Each row below holds a small network's activations on one input, seen along a few directions.
Each table varies a few parts of the input and shows all the possible inputs, shuffled.
A made-up example of a description, with smaller parts first: one of 3 separate values, together with either a single point or one of 11 places around a ring or (one of 5 places around a ring, together with one of 6 places along a line).
Shared parts are said once, and a part with two or three values counts as separate values.

Other details of the inputs shift rows strongly along two fixed directions, in all tables alike. That doesn't count.

Table:
x1: [  4  11  -2  25 -21 -13  -9  -6  15   1  -4]
x2: [  8  12  -8  -1 -31   8 -21 -12 -28   8  -6]
x3: [ -4  -8  -2 -24  12  17   9   6 -16   0   2]
x4: [ 2 -1  2 17  5 -9  6  2 26 -4 -2]
x5: [-11 -11  -1 -22  11   5   9   8 -14  -2  18]
x6: [ -1  -5   0 -26  13   2  -2  13 -17  -7   9]
x7: [-13 -16  -2 -19  12  15  18   2 -13   2  15]
x8: [ -2  -4  -4  -9 -11   8  -2  -3 -18   5   5]
x9: [ -1   5  -7  32 -19  -3   6 -16  22   9  -5]
x10: [ 11   7   1  11   5  -1   1   5  21  -6 -19]
x11: [-13 -15   0 -18  12  12  15   4 -14   0  20]
x12: [ 14  18  -1  20 -18 -19 -21  -2  12  -5 -10]
x13: [  9  -2   8  -4  26  -7   7  19  27 -16 -11]
x14: [ -3   5  -9   4 -32  -4 -16 -12 -28  10  13]
x15: [ 15   9   6   7   4 -11  -8  11  19 -12 -14]
x16: [-16  -4  29   6  54 -13   7 -11  22  13 -16]
x17: [-13   1 -10  10 -34  -2  -6 -18 -25  15  23]
x18: [  2  -7   2   3  27   4  20  11  29  -7 -10]
x19: [  3   8  -2  28 -18  -8  -1 -12  19   5  -5]
x20: [  2  -8   1 -26  12  12   1  10 -16  -5   0]
x21: [  6   4  -3 -13 -10   6 -13   2 -23  -3  -5]
Each input here is: either a single point or (one of 4 places along a line, together with one of 5 places along a line).

Table:
x22: [-10  -7  10 -36  41  -2   9  15 -17  -4  12]
x23: [-22 -26   6 -23  27   8  35  15  -6  -2  45]
x24: [  0   8 -26 -18 -36  19 -12   1 -47   6  11]
x25: [ 13  -4  12   6  28  -1  14  18  53 -26 -23]
x26: [  3   4  10   7  40 -23   6  22  48 -18 -12]
x27: [  5  17 -12  24 -29 -14 -10  -7  15  -3 -14]
x28: [  6   1 -12 -15 -33  29 -13 -10 -46  12  12]
x29: [ 21   9  -7  26 -34  -3 -12  -6  17  -9 -12]
x30: [ 21  13  -9  23 -35   5 -10  -4  22  -1 -13]
x31: [-21   2  -3 -13 -17   1 -16 -22 -54  22  15]
x32: [ 12  19  -9  22 -30 -23 -22   4  16  -7   0]
x33: [ -6 -18   9 -30  44  24  17   4 -15   6  -2]
x34: [ 14  12  -3  30 -23   1  -9 -16  17   9 -14]
x35: [ 22  12   3  24 -33 -13 -21   1  18  -5  -1]
x36: [  6  23 -12  25 -23 -11  -4 -14  15   8 -15]
x37: [-22 -27 -10 -22  25  29  47   9  -4   1  29]
x38: [ -3  -2  -4 -12 -25  24 -10 -19 -49  28   9]
x39: [-20 -11  12 -33  46   0   3  13 -16   3  11]
x40: [  3  -4  29  13  47 -15   7   6  49  -7 -13]
x41: [  6   0   2 -16 -32  11 -21  -5 -48   9  24]
x42: [-10  -8   5 -11 -19  11 -17 -26 -52  25  15]
x43: [  3  15  -6  26 -23 -22 -14 -12  12   2 -10]
x44: [-14 -21   3  23  30 -11  37  11  61 -14  11]
x45: [ -3   9 -22 -18 -32  18 -11  -6 -48  11  10]
x46: [-21 -11   6 -33  42  10  16   8 -17  -1  -2]
x47: [ 10   8   1  30 -25  -5 -12 -15  15   4 -14]
x48: [  1  22  -8  31 -17 -10  -4 -16  12  12 -17]
x49: [  3  19  -7  28 -24 -17  -7 -11  12   2 -16]
x50: [ -1  -6   0 -13 -30  11 -15 -10 -51  17  15]
x51: [-29 -20 -22  -5 -44  21   9 -26 -42  25  42]
x52: [  5   7   9  30 -21 -13 -14 -19  14  11 -10]
x53: [ -2  16   0  29 -18 -24 -12 -15  12   9 -11]
x54: [ -1 -10  -6 -37  25   7   8  33 -14 -24   6]
x55: [-12  -9   2 -36  37   7  20  10 -17  -7  -1]
x56: [ 13  20 -17  23 -32 -15  -8  -3  14 -12 -13]
x57: [  9  20  -4  23 -25 -24 -19  -3  14  -2  -2]
x58: [ 17  -7  12   9  31  -9  10  20  49 -28 -18]
x59: [ -6 -10  -1 -35  30   7  11  25 -16 -19   6]
x60: [ -2  20  -7  32 -11 -14  -5 -24  12  19 -17]
x61: [ -3 -21  17 -34  40   9   2  12 -13  -1  12]
x62: [  5  -6  19  12  37  -4  16  10  50 -13 -25]
x63: [  2  -9  17  14  45  -7  14   1  48 -10 -26]
x64: [  8 -21   4 -37  22  16   8  28 -10 -20   6]
x65: [  1 -15  19 -34  33  11   6  21 -12  -6  12]
Describe the family of inputs behind these rows.
Answer: one of 4 places along a line, together with either a single point or (one of 2 separate values, together with one of 5 places along a line)
The inputs of x26 and x43 match in every part but the place on the line of 4. If x57 is changed in the same way as x26 into x43, which row does it become?
Answer: x59
Change only the place on the line of 4 in x48. List by row number the other rows that result.
Answer: x22, x53, x55
List by row number the other rows that have the place on the line of 4 in common with x24.
Answer: x28, x30, x33, x34, x36, x37, x38, x45, x48, x60
Change only the choice among 2 separate values in x46. List by row number the other rows that result.
Answer: x63
